These are the activations of a small neural network, seen along a few directions. Each row is one input.
Each table varies a few parts of the input and shows all the possible inputs, shuffled.
Descriptions start from the smaller parts, as in this example, which fits no table here: ring(5) and (point or line(11) or (values(2) and line(6))).
Shared parts are said once, and a part with two or three values counts as separate values.
In the rows, 128 means zero.

Rows:
R1: [119 157 101 132 166 100 112 172 117 160 116 127 127  83 104  98 150 125
 168 107]
R2: [127  81 158 165  78 132  82  77 116  32 171 128 115 213 142 152  87 130
  70 149]
R3: [127 125 128 106 144  98 151 138 125 187 136 131 137  70 101 120 138 113
 153 117]
R4: [129 126 123  96 169  92 142 130 126 183 131 140 147  79 112 123 158 122
 159 111]
R5: [137 150 110 114 143 135 149 159 125 166 100 125 148  57  84 109 132 126
 146 115]
R6: [137 151 109 101 193 122 131 153 131 172  94 158 163  86 128 107 158 134
 154 108]
R7: [123 104 144 100  67 154 109 103 133  67 155 114  62 207 175 156  97 177
  52 163]
R8: [115 157 102 113 165  85 132 174 131 159 113 127 135  82 103  93 146 133
 156 112]
R9: [144 123 125 149 146 126 140 121 116 189  89 129 165  59 109 126 139 101
 166 122]
R10: [126 158 119  75 192 107 122 165 132 170 139 160 132  92 123 115 160 137
 153 107]
R11: [126 142 110 133 139 109 126 160 112 168 128 114 122  69  84 112 136 116
 167 113]
R12: [113 136 173 138  66 172 161 120 156  55 191 125  76 233 151 147 108 128
  90 136]
R13: [147  83 157 143  78 160 107  83 135  23 152 127 141 205 143 147  81 133
  44 159]
R14: [146 124 120 137 173 120 131 113 118 184  85 139 175  70 120 129 160 111
 172 116]
R15: [124 145 110 103 189  85 127 153 132 172 120 148 146  97 128 106 156 133
 161 106]
R16: [118 170 110  84 172 110 126 189 130 155 129 136 120  79  97 100 148 135
 147 110]
R17: [142 131 128 105 150 137 155 138 123 187 109 139 155  60 102 121 138 113
 145 116]
R18: [105 130 161 187  62 165 145 106 135  62 170 116  86 241 156 154 109 117
 118 137]
R19: [130 125 126 125 145 112 132 134 110 190 139 130 129  71 103 126 144 105
 164 113]
R20: [140 142 105 143 193 112 116 136 124 173  74 146 170  88 137 111 159 123
 175 111]
R21: [144 132 123  96 174 130 145 130 124 183 104 151 165  69 112 124 159 121
 152 113]
R22: [121 142 112 114 137  95 146 160 128 166 127 117 130  67  84 107 133 126
 155 117]
R23: [126 145 108 122 189  99 107 150 117 173 123 148 139  98 131 112 161 125
 172 103]
R24: [122  79 155 146  77 121 105  84 136  27 172 124 120 210 145 148  85 130
  59 155]
R25: [132 140 131  67 174 114 137 143 126 179 148 151 133  77 107 131 160 125
 151 111]
R26: [140 142 106 158 138 123 134 143 118 168  80 115 157  58  91 112 133 115
 167 121]
R27: [102 127 156 167  61 151 167 111 156  58 171 113  91 238 161 149 107 116
 108 141]
R28: [132 127 121 115 171 105 123 127 112 185 135 140 140  80 114 130 163 114
 169 107]
R29: [139  77 155 188  76 148  85  63 128  26 133 116 152 205 154 156  77 123
  71 165]
R30: [133 156  95 155 170 113 120 159 122 159  63 124 161  74 111  97 147 122
 169 114]
R31: [125 155 120  85 144 119 142 175 126 162 144 125 115  64  78 115 134 128
 146 116]
R32: [126 133 157 166  63 192 170 109 159  55 150 116 111 233 160 146 107 118
  93 142]
R33: [130 138 137  76 149 122 147 151 125 183 154 141 122  67  96 127 141 116
 145 116]
R34: [129  96 123 170  62 159  94  69 123  74  90  93 107 202 203 156  86 156
  84 172]
R35: [130 166  99 113 172 124 134 174 129 159  86 136 152  72 104  94 147 134
 147 110]
R36: [136 101 126 127  64 173 116  92 130  69 111 106  97 204 192 151  94 168
  55 169]
R37: [116  94 133 149  60 145  86  84 114  76 131 103  74 213 185 156  94 162
  81 155]
R38: [112  94 128 130  63 132 111  91 132  73 134 101  80 210 190 151  94 162
  71 162]
R39: [133  91 166 115  87 141 104  92 135  25 193 140 103 204 132 148  89 140
  45 152]
R40: [116 130 152 213  62 184 152  88 152  62 129 104 120 236 167 157 105 109
 121 150]
Describe the family of inputs behind these rows.
> line(5) and (values(3) or ring(5))
The inputs of R35 and R8 match in every part but the line(5) part. If R36 is changed in the same way as R35 into R8, which row does it become?
> R38
Change only the line(5) part in R14. List by row number the other rows that result.
> R4, R21, R25, R28
Which other rows agree with R19 in the line(5) part? List them by row number.
> R1, R2, R11, R18, R23, R28, R37
A walk changes only the ring(5) part. It starts at R14 and steps to R9. List the rest of the walk in order.
> R26, R30, R20

Rows:
R41: [124 144 126 123 124 142 135 147 125 139 132 127 106 126 126 125 134 130
 135 121]
R42: [131 134 123 156 131 140 144 122 128 148 104 127 145 125 134 127 138 116
 153 121]
R43: [115 135 135 103 118 122 150 143 134 137 158 128  98 137 126 126 132 130
 126 122]
R44: [130 138 127  97 151 128 120 144 123 145 138 142 123 108 121 124 137 134
 130 119]
R45: [115 112 141 171  81 148 104  92 141  34 140 118 102 251 190 147 101 146
  83 152]
R46: [124 148 126 121 128 134 133 153 132 127 136 125 118 118 111 121 127 127
 132 125]
R47: [136 100 135 139  69 163 125  91 136  66 112 109 118 188 166 145  89 151
  64 162]
R48: [128 128 114 153 127 117 121 129 123 139  95 113 143 106 123 121 123 124
 144 132]
R49: [128  84 171 166  49 163 116  71 127  44 178 115 102 218 147 167  84 120
  73 157]
R50: [129 126 111 154 124 125 122 122 116 151  96 115 134 114 136 124 130 129
 147 128]
R51: [139 126 125 130 156 128 129 121 127 154 109 140 159 106 132 126 142 118
 144 121]
R52: [136 130 127 139 144 133 135 118 129 150 105 131 151 112 132 132 142 118
 150 126]
R53: [121 129 135  79 144 109 134 141 132 142 163 145 115 118 121 126 136 135
 121 120]
R54: [120 132 136  87 133 115 141 139 135 138 160 134 106 125 121 133 136 135
 126 124]
R55: [133 121 112 143 146 110 109 127 116 137 101 126 152  97 115 117 129 125
 139 125]
R56: [115 138 134 101 122 114 148 150 141 124 163 126 109 129 112 123 126 128
 123 125]
R57: [130 137 126 155 133 132 144 128 135 136 104 125 154 116 121 123 130 112
 149 126]
R58: [128 142 129 106 140 135 125 141 126 141 135 132 115 114 120 131 138 134
 134 124]
R59: [131 141 126 111 146 125 121 151 124 126 140 138 127 110 104 116 133 130
 128 117]
R60: [137 118 113 131 149 113 109 121 115 155 101 131 147  95 134 123 134 130
 140 127]
R61: [133 123 112 138 138 118 113 117 117 151  98 120 141 101 133 130 135 130
 146 131]
R62: [123 131 136  94 140 106 136 148 134 124 166 140 117 121 105 118 132 130
 117 118]
R63: [138 129 126 146 151 125 132 128 127 136 108 137 162 108 114 119 137 113
 143 120]
Describe the family of inputs behind these rows.
> values(3) or (line(4) and ring(5))
Change only the line(4) part in R56. List by row number the other rows that result.
> R46, R48, R57
Change only the ring(5) part in R44. List by row number the other rows that result.
> R41, R46, R58, R59

Rows:
R64: [130 149 112 162 152 130 143 139 129 163  86 127 157 102 125 115 147 111
 174 115]
R65: [137 128 109 131 163 109 113 131 117 164  92 132 159  77 118 117 141 125
 153 121]
R66: [127  93 170 168  69 157 124  76 140  33 175 127 119 233 154 159  94 117
  76 150]
R67: [116 108 142 127  81 146 102 100 138  44 155 122  84 238 188 148 100 162
  63 155]
R68: [125 139 126  89 149 110 134 156 125 156 149 137 119  89 100 117 139 129
 136 115]
R69: [145 119 109 116 169 108 103 125 112 166  91 137 163  67 119 119 139 132
 141 124]
R70: [120 150 129 101 143 119 150 158 133 158 149 134 115 102 106 120 143 122
 149 113]
R71: [118 162 128 118 140 131 160 164 137 154 143 132 116 112 105 117 147 117
 158 109]
R72: [133 138 112 145 156 120 131 133 123 168  91 128 155  91 125 119 146 118
 166 118]
R73: [131 129 126  73 154 105 127 149 123 156 149 141 124  80 101 120 137 135
 124 119]
R74: [127  94 145 179  30 172 121  78 131  45 128  91  98 218 167 158  74 139
  68 169]
Describe the family of inputs behind these rows.
> values(3) or (values(2) and line(4))
What sort of input is R70?
> values(2) and line(4)
List by row number the other inputs of the same sort as R66.
> R67, R74

Rows:
R75: [130 134 110 109 155 111 112 144 121 150 110 133 133  97 126 114 136 140
 134 123]
R76: [138 127 118 124 155 121 118 127 122 147 106 136 150 100 125 122 139 129
 138 123]
R77: [117 125 144 161  90 150 126 111 142  59 147 122 108 219 162 140 110 133
  99 141]
R78: [134 126 131 138 144 122 138 125 126 149 123 136 152 104 114 125 138 110
 148 119]
R79: [128 107 132 168  69 157 121  93 128  83 111 101 112 184 163 146  97 138
  96 155]
R80: [132 132 123 129 142 114 126 140 125 138 125 128 146  91  97 117 129 117
 140 122]
R81: [132 129 126 130 151 122 127 124 124 155 118 136 144 108 128 129 143 120
 151 121]
R82: [125 145 129 122 135 128 147 151 129 151 139 129 124 101 102 120 137 116
 148 115]
R83: [127  93 159 120  77 144 116  91 133  58 178 126 100 199 148 155  95 139
  65 152]
R84: [124 147 124 106 142 127 149 149 133 161 128 131 123 103 120 122 143 127
 147 118]
R85: [122 144 113 101 149 111 128 153 126 158 124 130 116 102 124 116 143 140
 142 119]
Describe the family of inputs behind these rows.
> values(3) or ring(8)

Rows:
R86: [130  82 162 113  71 134 102  93 129  34 191 126 102 193 129 151  80 141
  44 156]
R87: [137 132 144 133 146 139 155 121 133 147 130 143 161 106 104 134 143 101
 152 116]
R88: [128 123 113 121 171  94 105 133 121 142 117 145 148 114 137 112 142 132
 138 117]
R89: [131 124 121 101 144 118 112 123 117 163 122 129 124  95 129 138 138 138
 141 130]
R90: [124 160 114 137 141 128 134 173 130 133 129 124 125 109 103 103 135 117
 148 113]
R91: [131 141 103 111 157 115 106 157 118 136 108 135 121 110 128 103 140 151
 124 116]
R92: [137  97 126 209  68 163 107  73 123  72  78  97 140 188 172 147  91 130
 102 161]
R93: [128 129 109  88 129 120 131 137 126 158 108 117 117  94 132 126 130 151
 122 135]
R94: [105 137 153 142  80 163 151 114 153  70 169 124  76 247 183 151 120 138
 103 138]
R95: [126 138 124 147 154 105 140 141 134 136 132 134 151 114 107 113 145 107
 158 112]
R96: [143 119 133 109 164 126 118 114 125 154 118 152 156 104 137 134 141 125
 134 126]
R97: [122 139 137 130 126 129 144 134 124 160 135 125 127  95  99 135 132 111
 159 121]
R98: [124 141 124 121 112 130 160 152 131 159 126 115 115  94 105 117 124 122
 139 124]
Describe the family of inputs behind these rows.
> values(3) or (values(2) and ring(5))
What sort of input is R92?
> values(3)
